A small network was trained on invented records. Each row is its activation on one of them, seen along a few directions.
Here are examples, each followed by its value of one field, TALO.
Records without TALO are marked none.
The largest differences between rows may come from other fields.
Random noise pushes rows far along 13 fixed directions. That doesn't count. These rows show it; they differ only by the noise:
[ 365 -195   61  -84 -286 -395  184  100  303   -4 -193  337 -352  178
    2  186   95 -255  -85  452  -24  470 -241   -3   46  284  -26  181
   -8  149  -89 -193  -85 -119  136  137 -355]
[  13  389  -78  238 -135 -155   -6  370  157  273  135 -254  386 -518
  295  -44  125 -133   76  114  199 -113 -116 -111  101  -56 -322 -306
  222   32  -54  -77  -82 -164  -13  265  511]
[ 187  -49  -84  116  -58  -81  323    4  482 -330 -275  209 -169  438
  352  187  -76   49  138   20 -173 -195   45 -211   73  249  150  342
  125  298 -251 -355    6  -81  116   70 -130]
[ 534  333  -13   14 -155 -183  366 -199 -127 -240  106  184  281 -123
 -515 -369  548   -9 -111    4 -202  259 -212  108  211   78 -207    8
  208 -576   -1 -221  -85  168 -399 -585 -247]
[ 281 -613  266 -247 -254 -272  135  -42  -82 -109 -102 -419  116 -162
  287 -276 -171 -170 -317  390 -296  186  -12  207  297  144 -118   91
 -425  122 -276  -95  -82 -114  157 -211 -204]
[  44  -56   -8 -115  183   35   90   20 -221  154 -124  291  160 -189
 -543 -137  276  -69 -136 -167  -38  282 -268  126 -220   20   39  -25
   17   -2  146   81 -408  135   72 -367  129]
[ 102  286    1 -176  -55  122   36  -57 -209   56  246   -7   73 -229
 -250  133  191   58  -85 -195   57  126   12  231  166 -157 -125 -399
  221  -85  321   -6  238   15  -31   27 -283]
[ 348  719 -407  405 -373  -66  297 -170  275 -487 -137  118  263   45
  111 -268  565  174   82 -261  -81 -133  138 -139  397  203  -52   33
  565 -286  -93 -297  329   86 -389 -118 -104]
[ 162  649 -123  184  -84   28   68  237   79   23  313 -130  462 -461
  120 -109  461    8   -4  -39   72 -172  -86  -64   66 -166 -247 -418
  438 -156   94  100  175   32  -57   55  277]
[-256  -82  -16   11  132   -2  200  161   40   78  138   70  527 -329
  257  -25  253 -204  161 -149 -235   -3 -101  192 -336  -76  -38 -121
  334  612  111   -9 -217 -135  354   46  212]
[   5 -162   20  -47 -160   32 -151   22  -15   43 -313  249 -627  152
 -178   10  -76   -7 -186  285  378  157 -107   54   83  255   48 -138
 -337  268  -39 -136 -266  198    1  -45 -184]
[ 143 -220  251 -254   -1  -86  339 -486 -298  -79  571  -55  310 -104
   87 -104   35  -28  153   81 -262  160  120  461  250 -286 -313   81
   97  -73  -38 -252  208 -133 -152 -241 -659]
[-281 -185 -208  -21  304  400   -7 -157  -63  -43 -449  155   -6  200
 -188  228 -175  201  -42 -637  -90 -169  181  -94 -134   70  327  272
   30  308   61   13  -23   42  228 -105  202]
[ 420   64  -83  -33  -45 -332  198   -9   50   -4  297  446  105  -27
  -54 -292  500  -56   -3  427   29  255 -180  111 -119 -105 -196   55
   82 -133 -121  118 -272   22   29 -248 -234]
[ -66  463   76  223   71  291   24  -21  175   95  218  -31   71 -137
  106  458   35  -36  134  -68  119 -186  -41 -273   59 -139 -175   36
  471 -122   -8  -58  602   27 -131  247  164]

[ 246  120  -22  157 -283  -82 -129 -259   54   77 -258  -51 -111  -85
  475 -447  150  147 -117  162  384  307   39   -2  576  -48  184  208
   73 -290 -299  370  497  142 -212  276 -201] : binur
[-241   42   47  107  207  237  -77 -182 -103   60 -130  447  -69  115
 -175 -267  309   -4   19 -127   55  249 -154  -21 -206 -111  433  255
  247   22   84  590   73  344    7 -194  -94] : butig
[-182   36  116    0   90  -49   78  -84 -127  334  152   42   66 -181
  103 -124 -136    3  297  -88  294  123  -47  226  205 -208  -32  -87
   96   92   17  -86 -161  -77 -160  149  -57] : fet
[-700 -283  249  287  225  126   20 -445 -114  450   79  377 -110   22
  128  137 -343 -244  602   71  352  170 -101  114  -97  -51 -169  524
   97  387 -235 -449 -192  -61 -346  101    1] : pulus
[ 114  -96 -168 -195 -195  -99 -426  225  -40  106   77  -63 -154 -118
  391 -207  172  117 -319  320  272  139  144  161   11 -148  116 -360
 -253  193   88  700  104  -17  438  322 -196] : pulus
[   7 -165  -94  -91  146  -12  192 -117 -136 -169  412 -265  474   28
 -204  448 -147  -18   26 -205 -608 -233  322  -95 -217 -122 -377  244
  100 -228   89 -248  254 -392   97 -207  100] : dilid
[-263  432   -2  247  137  220  304 -184  196   29  166  440   -6  204
   70  382   63   10  486 -355   72  -47  -15  -65   30  -73   45  158
  667  209  151 -318  272  -61 -174  203 -220] : rigu
[ 250  308  -82  -84  265  154  -45  494  265   -4 -325  -13  159  -85
 -352  364  218    1 -271 -386 -226  -39 -292 -363 -381   64  336 -114
  253 -184  254  397  116   95  374  140  551] : none
[-161  345  148  -61   36  118  263  345   61   83  -59 -536  449 -322
  169  198 -250    0  141 -707 -266 -146   -4   91  388  -51  214 -486
  429  217  426 -159  163 -239   95  339  128] : dilid
[ 316  382 -177  -12 -412 -177  127  260  229 -395  202  -24 -389  251
  -39  289   63   83  -66  238    3 -226  172  -15  211  219 -237 -567
   34   67  220 -452   77 -117  -36   94 -390] : dilid
[-112  348 -153   56   51  -32  132  470   66    3 -214 -226  227 -114
 -225  -26  -81   91   89 -496  -97 -303  -50  -65  -13  127   86 -465
   86  117  297 -300 -531 -101   17   -5  476] : butig
[-280   25 -319  162 -145 -163  -86 -153 -133  199  -90  285  -98   25
 -215   30   11  -29  238 -173  267  259  171  163   36   80 -104   27
  105  135  134 -243 -192 -192 -172  136  -53] : fet
[-426  125  136  114  221  293  -31  -77  -16  381  302  173   96 -209
  144  366   -5 -123  229  -62  201   69  -74  -30 -161 -286  -89   98
  434  269   90  172  365  -42   92  267  102] : rigu
[ 232   43   52 -238   42 -107  -27 -203 -356  297  303 -109   88 -153
 -428   42 -141  112  -52  -68   81  281   68  182  267 -290 -269  -17
 -103 -624  124   19  106 -148 -222  -81 -230] : fofep
[-101 -182  369 -297  239  -29  192  -44  -84  120  112    8 -131  132
    8   -7 -389   15  349 -188    5   56 -123  395  153 -129  204 -193
 -105  221  155 -298 -362  -34  -77  113 -435] : none
[-343 -144  133 -245   63  294  -43  -49 -228  -18   -6  -53 -157  -55
  172  -96 -145  115   11 -254  134  -59   77  435   82  -44  232 -480
 -109  613  261  -31 -109  123  166   98 -333] : fofep
[-130 -407   -7   45  -57    3   71 -457 -139 -451  275 -146  390  146
  248 -270  111  -97   33   76 -599 -112  339  119 -138  -58  -90  451
   10   -6 -193   91  278  -28  -21 -406 -306] : none
[ 173  352  308 -151  144  170  312  -49  172  111 -510  176 -185   47
  308 -424   13  370  246 -546  414  196 -371  295  656  -58  777 -210
  265  146   35   58  -40  359 -164  316 -378] : rap
[  87 -233   85 -147  -47 -305  363   13   78   48   98  -78  150   14
  113  273 -259 -157  167  -13 -282  102   34  151  111   40 -200   60
   62  239   25 -511 -148 -430  115  108 -190] : gisu
[ -15  149 -180 -190  -72 -147  -74  152  142  353   77  293 -413  129
  165  389 -147  105  159  -67  433  267  111  172  158 -178   98 -293
  178  300  321   90   63 -292  261  712 -402] : binur
[ -58  157 -332  259 -282 -376  225 -150  317   21   27  411 -174  302
  585 -157   -5  117  538   62  333   72  269  200  396   13  -44   99
  271  442 -146 -406 -188 -296 -128  379 -465] : rigu
[ 453   21 -247  -31 -324 -456 -255  274  -50  107  299   24  252 -331
 -170 -103  601 -282 -504  617 -171  497  -67 -113 -292  -37 -336   -9
    3 -448   83  662  186 -176  287  -59   70] : gisu
[-240  -27  227  111 -114  -94 -252  298  -99  284  157 -256 -292  -90
   22  -83 -395 -139   42  422  359 -151  -63  -64  131   40 -214 -325
 -436   23  -22 -112 -421  -26 -195   23  181] : fet
[ 163 -641  346 -317   66   56 -185 -251 -262 -134  256  -75 -503  342
  -50 -116 -330   78 -284  664   11  -67   89   99   17  -59 -125  187
 -793 -139 -301  103  -88  180    6 -467 -472] : pulus
[ 487  102  255 -277  186 -325  215  103   91  377  157  118   61   56
   85 -128 -145  111  140  -13   59  376 -241   86  354 -329  237  128
   41 -468   26  323  -97 -170    9  244 -359] : fofep
[  37   27  103  121 -236  -92  202 -139  140 -208  141  -20  134  -18
  273   45  191 -238   41  156 -262  178   -8   15   91   99  -82  169
  343   54  -26  -94  427  -82  -61   73 -280] : binur
[-241  302 -231  237 -286  156   11   79   65 -332 -412   14 -105   62
 -380  274  157 -142  -98 -413 -202  -28   60 -169  -72  479  114 -174
  292  177  345 -349  153   47 -112  -20  130] : butig
[ -68   17  123  105   82  -74   12 -142  -95  140  406  113  -13  129
  -89   10 -152  -49  241  222   72  -51   38  -61   26 -148 -262  236
  -96 -292 -125  -95 -108  -86 -282 -181 -108] : rap
[  68 -261  -17 -142  233   93  -54 -178 -261  -31  268  -53  362  -93
  293 -537  155  216 -139   47  -54 -161  174  122  -46 -360   77  148
 -232  -67 -229  618  -49   97  207 -372   -9] : rap
[ 349 -165   97 -293   14 -634  224  579   45  390  -41  160  476 -364
 -171 -289  337 -360 -145   99 -344  716 -514  208 -250    0  177 -142
   77   61  319  427 -698 -302  483   47   65] : gisu

Here are new rows. What is TALO for each?
[-133   10  460  -98  282  210  165  -85 -218  191  331  -54  161 -205
 -265   30  -43 -151   89  -40 -110  104 -265  140  -24 -243  -70  -62
  171  -94  130   17   56  148 -128 -229  -72] : binur
[  75   79  175 -128  -75   91  167 -181 -109 -140  257  547 -391  166
 -655  340  380 -206  -54  214  -83  426 -266  195 -214  134 -133 -110
  237   56  316 -240  152  228 -118 -274 -619] : rigu
[ -98  -73 -198   58  192  253  -75  -57  -16 -148 -428   43  -30  146
  -36 -155   10  235 -140 -328   -2 -201  106 -161 -105   86  358  183
  -83   68  -88  226  -56  198  104 -155  304] : butig
[ 363   89 -454  -95 -462 -282    5  175  -88 -341 -437 -518  457 -110
  -51 -469  195  177 -475 -535 -470  111  375   32  490  184  273 -190
  -22 -314  251  357   91 -224  173 -159  -34] : fet
[ 281 -144 -290  113 -136 -513  403 -204  243 -145  192  311  147  389
  -70  342  -56 -112  291  118 -369  129  242 -121   -6  110 -399  628
  172 -179 -160 -554  -50 -556  -45  -79 -234] : rigu
[ 189  193 -266   55  -15  226 -307  107   57 -132 -378   55 -639  441
 -424  201 -276  328 -335  -86  276 -272  195 -408  155  194  150  -18
 -388 -367   -5   81   12  186  -65 -127   92] : fofep
[ -10  585 -327  331  -51  150 -249  193   -1   65  365  -45  297 -327
 -231  236  431  -76 -211   97   32 -189   88 -393 -271 -155 -410 -146
  388 -355  124  364  439   -6   20  -67  508] : gisu
[ 228  214  686  129  213  280  423    2  357  -80   -1   -7   15  -59
  427 -120  113  -94   66  244  -18  -77 -558 -200  251  -46  248  200
  357   14 -360   71  377  437 -140 -120  -18] : rigu
[-270 -152 -279  188  279  232 -220 -534 -271  187  -47   68  238  121
    4 -147 -156  277   90 -378   88  -36  417 -149   65 -336   79  705
   40 -386 -200  458  333  -56 -104 -110  170] : binur
[-102  150  -20  157 -171  324 -134 -319  -52 -113   48   92  -31 -179
  321 -108  415    2 -187  112  183  126   71   25  115  -61   43   57
  321  141  -78  404  748  273  -10   58 -188] : rigu
